Each row below holds a small network's activations on one input, seen along a few directions.
In each table, some parts of the input vary, and every possible input appears once, in random order.
Descriptions start from the smaller parts, as in this example, which fits no table here: line(4) and (point or ring(11) or (values(2) and ring(8))).
Shared parts are said once, and a part with two or three values counts as separate values.
In the rows, zero is written as 128.

Other details of the inputs shift rows strongly along two fixed directions, in all tables alike. That doesn't count.

Rows:
r1: [172 149  91 167 147 146 104 161 148 158 135 119 107]
r2: [140  67 204 172 153  89 109 136 122  90 127 247 213]
r3: [198 159 104 212 155 118  48 206 154 148 158 157 135]
r4: [119  88 203 140 141  82 115 121  79  96 131 227 200]
r5: [130  89 184 143 130  89  95 138 106 100 119 207 192]
r6: [105  78 162 122 121 119 188  88 136 115  80 169 168]
r7: [146  69 183 184 152  85 108 133 111 107  99 250 224]
r8: [ 98  71 177  99 116 115 176  80 116 111  79 198 173]
r9: [ 88  89 127  58 121 153 221  47 112 135  69 107 124]
r10: [150 171  71 137 127 151 107 158 156 155 135  73  79]
r11: [ 88  93 174  85 110 111 163  85  95 106  96 159 163]
r12: [129  82 190 147 136  80 115 124 114 101 100 229 210]
r13: [133 146  91 105 126 145 148 117 137 147 110  74  97]
r14: [141 162  74 127 129 163 103 152 140 150 146  64  69]
r15: [116  91 154 134 133 121 149 111 134 108 110 162 156]
r16: [ 98  67 174 103 126 121 176  75 112 112  81 200 172]
r17: [145  88 181 152 145 103 109 132 119 112 121 227 184]
r18: [110 151  96  78 112 162 168 108 150 141 126  35  65]
r19: [114 139 120  87 122 144 149 106 110 135 124  85 102]
r20: [178 162 120 190 154 125  30 206 124 130 190 148 123]
r21: [156 161  64 152 139 150  99 159 141 149 135  68  90]
r22: [ 87  88 120  74 115 161 231  47 127 145  58 119 120]
r23: [ 76 158  90  43  96 155 206  71 112 147  99  23  64]
r24: [149 159 106 142 128 133  79 169 142 139 150 108 102]
r25: [155  72 192 177 155  83 109 132 111 111 104 252 222]
r26: [103 106 126 132 106 107 138  84 146 122 135 178 185]
r27: [130 169  95 127 119 129 109 152 114 136 146  74  93]
r28: [172 173 122 187 140 110  26 212 134 127 182 146 126]
r29: [115  98 194 153 134  88 113 135 104  88 143 204 181]
r30: [ 84 152  96  41 104 172 211  68 112 153 112  37  49]
r31: [ 97  75 181  96 128 125 169  86 117 103 110 166 157]
r32: [123  92 209 131 133  79 107 124  94  94 124 224 204]
r33: [ 91 135  77  69 105 174 233  67 161 157  75  28  69]
r34: [116 170  77  75 115 178 157 111 129 158 136  30  44]
r35: [121 134 122 107 131 140 131 119 107 131 132 103 115]
r36: [ 89  96 189  91 119 111 180  83 102 102 119 160 149]
r37: [127 134 124 102 124 131 129 122 124 133 121 102 116]
r38: [109  80 151 112 121 117 184  82 118 126  66 168 172]
r39: [109  87 167 158 114  77 114  97 132 103 144 243 229]
r40: [192 162 111 198 152 116  38 208 150 137 169 153 129]
r41: [134  72 203 172 137  79 106 142 128  85 119 243 214]
r42: [126 102 146 134 128 119 152 111 135 134  91 178 160]
r43: [133  85 199 146 140  96 107 135 122  94 138 208 182]
r44: [ 88  89 171  89 120 118 163  80  92 107  98 160 162]
r45: [131 160 108 135 133 140 119 150 126 130 166  79  88]
r46: [109 135 132 112 113 133 138 127 130 116 135  98 111]
r47: [135 177  95 135 122 140  99 166 149 132 162  59  81]
r48: [100 111 173  95 117 118 159 101 121 106 124 140 141]
r49: [146 173 111 140 131 117  91 163 115 134 159  95 106]
r50: [192 151 104 204 161 128  40 205 143 138 171 155 128]
r51: [164 141  92 177 151 146 113 161 157 145 141 106 112]
r52: [169 173 133 192 143  99  45 208 134 116 195 133 124]
r53: [ 91  85 185  95 125 123 170  86 108 100 118 164 157]
r54: [112 166  84  81 116 173 164 113 140 145 141  16  48]
r55: [ 84  79 147 112 102 105 175  50 139 115 110 203 207]
r56: [ 95 125  72  80 114 182 229  67 154 155  80  32  70]
r57: [120 129 120 107 115 141 129 127 129 132 122 113 107]
r58: [117  89 218 160 128  68 104 143 102  78 142 236 205]
r59: [119 138  93 102 124 153 136 118 124 140 118  68  92]
r60: [114 144 124 103 117 126 128 123 117 128 124 100 118]
r61: [178 171  92 197 144 122  52 208 168 132 169 105 111]
r62: [139 162  86 133 120 149 105 162 154 135 152  53  76]
r63: [116  83 203 140 134  96 107 123  96  94 127 236 194]
r64: [114 139 125 105 113 138 130 126 119 129 130 111 108]
r65: [155 162  61 150 128 160 123 154 156 165 122  73  81]
r66: [189 160  94 197 152 118  65 191 147 149 144 127 132]
r67: [175 164 114 170 142 124  45 196 142 136 172 130 112]
r68: [162 174 129 194 139  97  42 211 137 115 190 133 127]
r69: [164 157  58 154 147 160 121 150 144 166 126  67  90]
r70: [129  95 186 140 132  85  95 137 111 102 119 208 193]
r71: [ 66 128 134  42  95 144 214  59 108 134  93  89  94]
r72: [132 177  76 129 127 143 110 150 115 143 151  52  76]
r73: [120 144  83  92 123 170 180 103 154 147 117  41  66]
r74: [ 94  99 120  73 118 162 238  53 142 142  73  86 106]
r75: [ 91 105 122  70 112 155 237  55 147 141  71  85 108]
r76: [132 104 123 128 139 147 163 104 131 146  99 149 134]
r77: [171 174  50 210 130 121  52 175 179 151 187 126 142]
r78: [145 149  90 125 138 151 105 146 126 145 142  76  93]
r79: [120 113 143 115 126 127 159 110 144 120 113 129 133]
r80: [102 154  66 117  98 137 150  91 153 148 151  85 116]
r81: [144 145 106 155 136 139  89 166 146 125 157  95 102]
r82: [129 155 104 137 128 145 108 152 136 125 157  77  92]
r83: [ 75 128 139  43 101 144 211  60 105 134 101  93  94]
r84: [182 166  93 181 152 141  38 204 140 144 182 114  98]
r85: [102 142 115  96 117 145 155 107 108 134 128  96  93]
r86: [158 152 108 141 138 143  83 164 135 142 157 110  96]
r87: [ 85 100 177  87 107 112 171  86  94 110 106 170 149]
r88: [162 168  64 159 135 141 107 162 153 161 123  73  98]
r89: [ 73 110 154  38 102 146 210  53 109 128  91 112 112]
r90: [185 169  79 195 144 123  43 208 146 140 158 105 115]
r91: [ 88  83 194  90 124 113 174  77  84 108 110 197 165]
r92: [187 157 116 189 154 113  27 206 130 131 176 136 130]
r93: [148 167 109 142 136 124  92 161 111 136 162  96 103]
r94: [173 159 124 195 142 107  33 213 155 118 180 133 129]
r95: [ 93 105 117  53 116 156 219  51 119 141  72  85 107]
Description of these inputs: line(5) and (point or (values(3) and ring(6))).
Q: The inputs of r57 and r65 match in every part but the line(5) part. If r43 is changed in the same way as r57 into r65, which row does it become?
A: r74
Q: The inputs of r46 and r62 match in every part but the line(5) part. If r53 is changed in the same way as r46 into r62, which row does it become?
A: r31
Q: Which other rows does r27 become when the ring(6) part takes its other values? List them by row number.
A: r4, r23, r49, r72, r93
Q: Which other rows does r80 become when the line(5) part takes its other values? List them by row number.
A: r26, r39, r55, r77

Rows:
r96: [ 95 114 146  95 112 119 173  77 104 128 109 141 159]
r97: [169 154 132 157 144 123  61 186 125 127 179 138 106]
r98: [147  78 190 166 150 104  95 149 128 104 120 213 192]
r99: [ 90 165 100 117  90 133 154 125 189 108 175  36  84]
r100: [ 90 104 141  94 108 119 168  79  97 117 112 142 152]
r101: [119 167  82 109 129 165 145 116 136 153 144  62  80]
r102: [161 147  99 177 145 135  59 169 153 137 168 144 134]
r103: [ 94 103 145  93 118 111 168  85 100 114  96 137 145]
r104: [134 152  78 107 121 158 141 131 154 147 106  52  84]
r105: [126 154  62 125 123 172 153 112 158 162 130  76  80]
r106: [129 154  65 107 119 148 136 118 149 155 114  54  90]
r107: [ 99 101 158  93 120 121 172  98 106 106  87 134 138]
r108: [164 151  92 177 130 119  58 169 143 140 162 135 147]
r109: [104 110 163  94 123 120 178  97 113 117  84 134 145]
r110: [175 137 113 197 152 133  82 190 153 139 143 135 123]
r111: [157 166 120 158 133 104  51 185 118 131 163 131 120]
r112: [128 158  55 125 109 156 152 113 149 165 124  67  93]
r113: [182 140 104 191 151 129  85 178 157 140 157 146 121]
r114: [136 107 203 144 132  84  85 158 102  95 125 215 179]
r115: [105  98 173  99 133 134 180  96 111 120  95 131 138]
r116: [137 158  92 107 135 160 153 124 137 149 139  56  71]
r117: [ 88 115 154  76 100 119 158  82  95 124 118 148 143]
r118: [152 153 108 176 146 128  62 175 127 124 179 138 123]
r119: [106  91 157  92 129 131 177  86 108 111 113 143 129]
r120: [136  95 212 148 142  97  88 158 100  98 136 213 172]
r121: [125 145  97 112 132 164 145 136 126 137 128  45  65]
r122: [ 99 112 151  94 122 110 173  83 108 125  93 136 152]
r123: [154  81 180 160 149 101  97 138 132 105 134 224 191]
r124: [106  99 131 110 118 116 182  81 130 134  79 151 153]
r125: [ 86 111 160  75 114 135 159  83 104 121 124 156 130]
r126: [175 150 104 192 142 119  80 191 155 136 132 136 130]
Q: Describe the family of inputs behind these rows.
A: point or (line(5) and ring(6))
Q: Start at r105 and move only the line(5) part, one step at a time. The first step leads to r102. Which rows follow, in order?
A: r101, r118, r125
Q: Which other rows does r124 become when the ring(6) part takes its other values? List them by row number.
A: r105, r110, r112, r113, r126

Rows:
r127: [ 83 141 106  53 104 157 189  75 109 140 110  57  79]
r128: [ 93 109 163  91 115 123 157  93 111 110 127 142 137]
r129: [ 93 112 164  91 112 116 157  99 110 109 116 137 139]
r130: [132  85 166 157 137 104 125 118 134 112 119 212 191]
r131: [175 131 177 186 160  96  38 207 106 105 165 189 153]
r132: [158 166  56 153 134 154 107 153 151 162 138  73  89]
r133: [158 166  59 152 133 156 108 153 158 161 143  74  87]
r134: [140 180  85 128 125 146  93 160 131 143 169  65  74]
r135: [110  96 139 117 122 128 175  89 141 124  98 148 151]
r136: [155 113 133 149 150 135 124 145 132 135 108 144 132]
r137: [132  87 167 157 134  98 125 124 133 111 108 207 192]
r138: [ 92 111 166  94 114 118 161  97 114 107 124 138 138]
r139: [180 157  89 196 146 121  61 189 151 143 152 128 132]
r140: [ 91 137 123  69 107 141 172  90 111 130 113  77  98]
Q: The inputs of r140 and r139 match in every part but one. If r131 is changed in the same way as r140 into r139, which row does it become?
A: r136
Q: Describe the family of inputs behind these rows.
A: values(2) and (point or ring(6))
